These are the activations of a small neural network, seen along a few directions. Each row is one input.
In each table, some parts of the input vary, and every possible input appears once, in random order.
Descriptions start from the smaller parts, as in this example, which fits no table here: line(6) and (point or ring(11) or (values(3) and ring(5))).
Shared parts are said once, and a part with two or three values counts as separate values.

Other details of the inputs shift rows strongly along two fixed directions, in all tables alike. That doesn't count.
To show where, the next rows are all for the same input, with only those details redrawn:
0.354 -0.090 1.260 1.971 -0.126 -1.183 1.937 -0.527 1.452 -0.313 1.509 -0.427 2.389 1.086
-0.278 1.367 0.722 1.066 -0.849 1.442 -0.872 0.871 -1.065 -1.189 -1.606 -0.742 -0.699 -1.640
0.361 -0.092 1.270 1.975 -0.122 -1.184 1.948 -0.526 1.464 -0.317 1.530 -0.432 2.406 1.096

Rows:
x1: 1.055 0.249 0.362 2.063 0.313 -1.631 1.423 0.026 1.572 0.083 1.597 -0.753 2.570 1.491
x2: 0.212 2.147 -1.289 0.700 -0.668 1.106 -1.471 2.213 -0.475 -0.508 -1.102 -1.182 -0.401 -1.487
x3: -0.049 0.299 -0.302 -1.984 0.375 2.044 -1.331 1.306 -0.584 -0.971 0.361 0.237 -2.161 -1.318
x4: 0.105 0.897 -0.274 0.925 -0.360 -1.223 1.864 0.483 2.477 -0.015 2.350 0.031 2.884 0.474
x5: 0.361 -0.092 1.270 1.975 -0.122 -1.184 1.948 -0.526 1.464 -0.317 1.530 -0.432 2.406 1.096
x6: 0.450 -0.440 1.031 -1.004 -0.623 2.553 -1.755 -0.041 -2.215 -0.547 -0.476 -0.159 -1.039 -0.816
x7: 1.690 -1.521 0.666 -0.180 1.954 -0.404 1.386 -0.954 1.079 0.290 2.601 -0.428 1.359 2.311
x8: -1.805 -2.064 -5.633 -2.486 0.274 -3.661 -1.345 -2.803 -1.245 3.208 -5.709 2.407 -5.518 -0.227
x9: -0.331 0.007 0.782 -1.507 -0.889 2.265 -1.832 0.327 -1.715 -0.652 0.317 0.346 -1.203 -1.339
x10: -0.953 1.914 0.936 -0.036 -0.891 1.105 -0.613 1.426 -0.259 -0.649 -1.512 -0.595 -0.417 -2.524
x11: 0.049 0.677 -0.173 -1.989 -0.994 1.928 -1.798 1.155 -1.372 -0.643 0.557 0.329 -1.359 -1.037
x12: -0.502 -0.611 0.575 -2.094 1.079 2.042 -1.444 0.204 -0.239 -1.604 -0.257 -0.403 -2.117 -1.876
x13: 0.126 1.406 -0.713 -0.592 -0.097 2.146 -1.897 1.831 -1.619 -0.022 -0.334 -0.260 -1.020 0.157
x14: -0.322 0.216 1.022 -0.098 -0.233 2.687 -1.585 0.593 -2.059 -0.493 -0.914 0.232 -0.827 -0.349
x15: 0.409 0.907 0.269 -0.150 0.176 2.365 -1.960 1.051 -2.005 -0.161 -0.900 -0.143 -0.889 0.155
x16: 0.257 -0.730 0.834 -1.058 0.830 2.608 -1.195 0.056 -1.669 -0.959 -0.650 -0.341 -1.710 -1.120
x17: -0.285 1.345 1.344 0.614 -0.656 0.980 -0.653 1.321 -0.921 -0.851 -2.121 -1.101 -0.577 -1.863
x18: -0.072 -0.092 0.315 -0.213 0.199 -0.315 1.170 0.438 1.176 0.222 3.261 0.888 2.213 2.014
x19: -0.429 -0.701 1.339 0.254 0.259 0.015 1.118 -0.384 0.873 0.190 3.016 0.904 2.213 1.764
x20: -0.315 0.501 0.891 1.337 -0.333 -1.039 1.930 -0.369 2.041 -0.198 2.150 0.013 2.546 0.413
x21: 1.872 -1.155 0.894 -0.164 0.492 -0.388 0.759 -1.023 0.442 0.635 2.734 -0.266 1.993 2.530
x22: 0.815 0.473 -0.773 -1.520 0.833 2.097 -1.539 1.333 -0.973 -0.433 -0.077 -0.793 -2.220 -0.453
x23: -1.696 -1.676 -4.885 0.812 -0.792 -7.640 2.085 -2.718 1.332 5.028 -3.481 2.672 -0.040 1.644
x24: -1.883 -3.678 -4.377 -1.980 0.605 -6.239 1.787 -4.146 1.890 3.453 -1.814 3.681 -2.130 1.731
x25: -3.082 0.170 -4.926 -0.880 -1.999 -4.393 -0.408 -1.516 -0.919 3.669 -6.491 3.215 -3.163 -2.100
x26: 0.422 1.702 0.440 0.705 -0.227 0.621 -1.266 1.961 -0.843 -0.486 -2.078 -1.466 -0.452 -1.526
x27: 0.183 -1.000 0.725 -1.642 1.439 2.253 -1.275 -0.207 -0.997 -1.582 -1.016 -1.023 -1.837 -1.362
x28: -0.473 -0.318 0.639 -1.533 0.517 2.340 -1.329 0.441 -1.037 -1.023 0.133 0.224 -1.940 -1.635
x29: 0.948 0.845 -0.587 -1.522 -0.568 1.980 -2.049 1.177 -1.682 -0.100 0.117 -0.651 -1.449 -0.182
x30: 1.645 -1.861 0.551 -0.730 2.545 -0.801 1.354 -1.236 1.853 -0.291 2.280 -1.117 1.281 2.156
- The inputs of x21 and x11 match in every part but one. If x15 is changed in the same way as x21 into x11, which row does it become? => x18
- Describe the family of inputs behind these rows. => ring(5) and (values(2) or line(4))
- Change only the values(2) part in x10. List by row number the other rows that result. => x20
- List by row number the other rows that have the ring(5) part in common with x22. => x2, x8, x13, x23, x29

Rows:
x31: 0.410 0.042 0.644 -0.473 0.205 1.366 -0.660 0.404 -0.581 -0.656 0.290 -0.462 -0.436 -0.330
x32: -3.724 -3.070 -6.360 -0.745 -1.663 -6.926 -0.136 -5.571 -2.343 5.567 -7.859 5.365 -4.932 0.173
x33: 0.272 0.196 0.561 -0.510 0.120 1.297 -0.608 0.560 -0.422 -0.645 0.328 -0.397 -0.363 -0.487
x34: 0.083 1.440 0.184 0.686 -0.573 0.663 -0.420 1.347 -0.073 -0.477 -0.332 -0.733 0.449 -0.823
x35: 0.080 0.361 1.004 0.489 -0.122 1.294 -0.421 0.315 -0.685 -0.813 -0.198 -0.444 -0.042 -0.494
x36: -0.131 1.546 0.584 1.277 -0.680 0.386 -0.050 1.192 0.166 -0.836 -0.802 -0.939 0.461 -1.251
x37: -0.054 0.512 0.922 0.437 -0.184 1.215 -0.386 0.460 -0.521 -0.793 -0.149 -0.387 0.014 -0.654
x38: 0.094 0.356 0.754 -0.133 -0.106 1.234 -0.543 0.476 -0.450 -0.735 0.103 -0.399 -0.138 -0.579
x39: 0.433 -0.024 0.410 -0.871 0.536 1.416 -0.785 0.567 -0.434 -0.619 0.442 -0.462 -0.610 -0.150
x40: 0.604 -0.212 0.049 -1.371 0.823 1.514 -0.893 0.530 -0.261 -0.666 0.737 -0.492 -0.876 -0.122
x41: 0.101 1.342 0.074 0.346 -0.514 0.817 -0.484 1.334 -0.116 -0.483 0.022 -0.531 0.163 -0.600
x42: -0.001 1.524 0.455 0.974 -0.601 0.573 -0.176 1.242 0.006 -0.594 -0.624 -0.833 0.488 -1.026
x43: 0.456 -0.062 -0.041 -1.394 0.714 1.443 -0.824 0.683 -0.109 -0.649 0.759 -0.424 -0.798 -0.274
x44: 1.378 -3.949 0.760 1.289 2.046 -6.291 6.386 -3.539 5.822 2.398 7.285 1.138 6.619 6.616
- Describe the family of inputs behind these rows. => line(4) or (values(2) and line(5))
- A walk changes only the line(5) part. It starts at x40 and steps to x39. List the rest of the walk in order. => x31, x32, x35
- Change only the values(2) part in x32. List by row number the other rows that result. => x38
- Which other rows belong to the same alternative as x36? List them by row number. => x34, x41, x42

Rows:
x45: -2.846 -1.486 -2.514 0.877 -1.291 -4.921 1.405 -3.477 -0.034 2.542 -4.228 3.042 -1.814 -0.822
x46: 1.967 1.271 5.551 0.586 0.159 7.707 -2.150 2.043 -2.890 -4.167 3.509 -2.356 1.267 -0.220
x47: -2.087 -1.543 -2.298 1.288 -1.667 -3.678 0.453 -3.161 -1.966 3.132 -4.376 3.072 -1.564 0.218
x48: -2.217 -4.382 -1.468 -0.147 0.164 -2.985 0.492 -5.334 -2.094 2.593 -3.761 3.486 -2.583 1.251
x49: 2.127 -1.324 1.587 0.062 2.978 -1.333 2.920 -0.350 3.923 -1.198 3.588 -2.589 2.644 1.539
x50: -1.059 -3.796 -3.941 -4.029 0.539 -2.713 -0.946 -3.295 -1.344 3.183 -1.645 3.478 -4.128 1.898
x51: -0.394 5.538 1.828 1.182 -3.788 6.752 -5.645 4.597 -6.159 -1.968 -4.099 -1.361 -2.181 -4.214
x52: -0.252 5.589 -1.592 -2.059 -1.625 6.389 -6.024 6.336 -3.470 -1.865 -2.616 -1.654 -3.408 -4.753
x53: 1.197 -2.174 3.700 1.570 1.284 0.441 2.697 -1.641 1.258 -1.113 4.255 -0.632 3.814 2.549
x54: -1.983 -4.197 -1.476 -0.075 -0.561 -2.347 -0.247 -5.752 -3.343 2.986 -2.931 4.327 -2.524 2.541
x55: -2.101 0.481 -5.991 -1.044 -1.439 -4.831 -0.179 -0.381 -0.079 4.696 -2.517 3.638 -1.308 1.475
x56: -1.290 4.345 1.364 0.188 -2.287 5.600 -3.835 3.747 -3.136 -3.415 -4.429 -1.868 -3.386 -6.250
x57: 1.551 -1.590 2.545 0.657 2.497 -1.028 3.126 -0.994 3.611 -1.688 3.264 -1.911 3.139 1.169
x58: 1.184 0.616 1.479 2.294 0.520 -1.775 3.229 0.601 4.027 -1.075 2.958 -1.820 4.302 1.100
x59: -1.254 -1.947 -4.968 -2.467 -0.180 -3.530 -0.684 -2.221 -0.627 3.701 -2.158 3.192 -2.967 0.815
x60: 0.885 1.322 2.932 3.511 -1.382 -0.743 2.339 1.145 1.437 -0.184 3.144 -1.097 5.474 1.642
x61: 0.444 -2.667 4.212 0.416 2.189 0.076 2.922 -2.054 2.802 -1.858 4.140 -0.781 2.825 1.422
x62: 1.389 0.617 3.062 3.040 -1.343 -0.028 2.204 -0.201 0.652 0.376 4.417 -0.161 5.449 3.465
x63: -1.076 -4.139 -4.117 -3.696 0.625 -3.299 -0.698 -3.969 -0.923 3.406 -1.635 3.387 -3.579 1.687
x64: 0.405 4.286 -0.158 -1.180 0.100 5.823 -4.820 5.067 -2.580 -3.563 -4.387 -3.620 -4.882 -5.877
x65: 1.569 1.154 0.508 1.674 1.073 -1.417 2.601 1.578 4.056 -0.859 3.118 -2.521 3.489 1.245
x66: -1.254 -1.718 -4.254 -0.312 0.712 -5.383 0.990 -2.604 0.970 2.833 -4.404 1.386 -2.830 -0.161
x67: 1.955 0.046 0.288 -0.940 1.226 0.137 1.243 1.461 2.673 0.037 5.915 -0.734 3.256 2.494
x68: -3.225 -0.460 -1.715 -1.388 -0.974 0.595 -2.663 -1.957 -3.644 0.003 -7.443 1.839 -6.230 -4.581
x69: 2.033 2.147 5.348 1.269 -0.445 7.152 -2.130 2.883 -2.600 -3.665 3.293 -2.400 1.670 -0.374
x70: 0.142 1.803 2.157 -2.394 1.251 7.191 -4.940 2.857 -3.268 -4.646 -4.702 -3.199 -5.484 -6.106
x71: -0.033 3.034 0.994 -0.914 0.050 5.604 -4.207 3.548 -2.643 -3.828 -4.660 -2.795 -4.488 -5.966
x72: -1.466 -1.289 -5.407 -2.272 -0.469 -4.201 -0.181 -1.599 -0.444 4.248 -1.933 3.687 -2.604 1.675
x73: -1.826 -1.084 -3.500 0.523 -0.369 -4.868 0.879 -2.539 0.404 2.258 -4.964 1.885 -2.252 -0.938
x74: 0.512 -0.666 3.478 1.586 0.878 -0.204 2.813 -0.430 2.819 -1.738 3.657 -1.064 3.276 0.510
x75: 0.721 1.743 1.036 -2.930 1.732 6.173 -4.729 3.106 -2.678 -3.784 -4.283 -3.663 -5.729 -5.395
x76: 1.285 -1.023 3.617 2.148 0.600 0.566 2.284 -0.426 1.214 -1.000 3.873 -0.878 3.873 1.974
x77: -2.339 0.150 -4.095 1.818 -1.755 -6.015 1.136 -1.780 0.752 2.789 -5.109 2.043 -0.859 -0.623
x78: 0.073 1.512 2.617 3.050 -1.090 -1.368 2.849 1.040 2.949 -1.151 3.062 -1.183 4.762 0.328
x79: 1.235 1.569 0.261 2.502 0.596 -2.428 2.735 1.910 4.258 -0.481 3.267 -2.256 4.346 1.649
x80: 2.490 2.014 2.188 -2.360 1.211 5.815 -2.033 4.657 0.086 -2.954 4.907 -2.551 0.455 -0.204
x81: 1.639 0.953 -0.162 -0.429 0.569 -0.012 1.423 1.905 2.966 0.309 5.515 -0.750 3.877 2.413
x82: -1.827 -1.234 -2.223 1.320 -2.317 -3.088 -0.287 -3.509 -3.177 3.655 -3.665 3.835 -1.411 1.483
x83: 2.206 -1.619 1.037 -2.030 1.921 0.781 1.141 0.072 2.224 -0.588 6.154 -0.836 2.512 2.617
x84: 1.083 0.273 2.888 3.014 -0.752 -0.627 2.889 0.093 1.778 -0.163 3.623 -0.839 5.174 2.189
x85: 2.194 -1.777 1.022 -2.164 1.958 0.317 1.631 0.135 2.374 -0.285 6.577 -0.408 2.547 3.548
x86: -1.762 -0.346 -5.819 -1.747 -1.097 -4.298 -0.001 -1.108 -0.131 4.487 -2.290 3.631 -1.938 1.588
- Describe the family of inputs behind these rows. => line(6) and (values(2) or line(5))
- The inputs of x68 and x45 match in every part but the line(6) part. If x57 is changed in the same way as x68 into x45, which row does it become? => x73
- The inputs of x72 and x86 match in every part but the line(6) part. If x47 is changed in the same way as x72 into x86, which row does it become? => x84
- List by row number the other rows that have the line(6) part in common with x63. => x48, x50, x54, x61, x70, x75
- List by row number the other rows that have the line(6) part in common with x76. => x59, x66, x69, x71, x74, x80
- Change only the line(5) part in x60. List by row number the other rows that result. => x51, x77, x78, x79
- Change only the line(5) part in x62. List by row number the other rows that result. => x56, x58, x65, x84
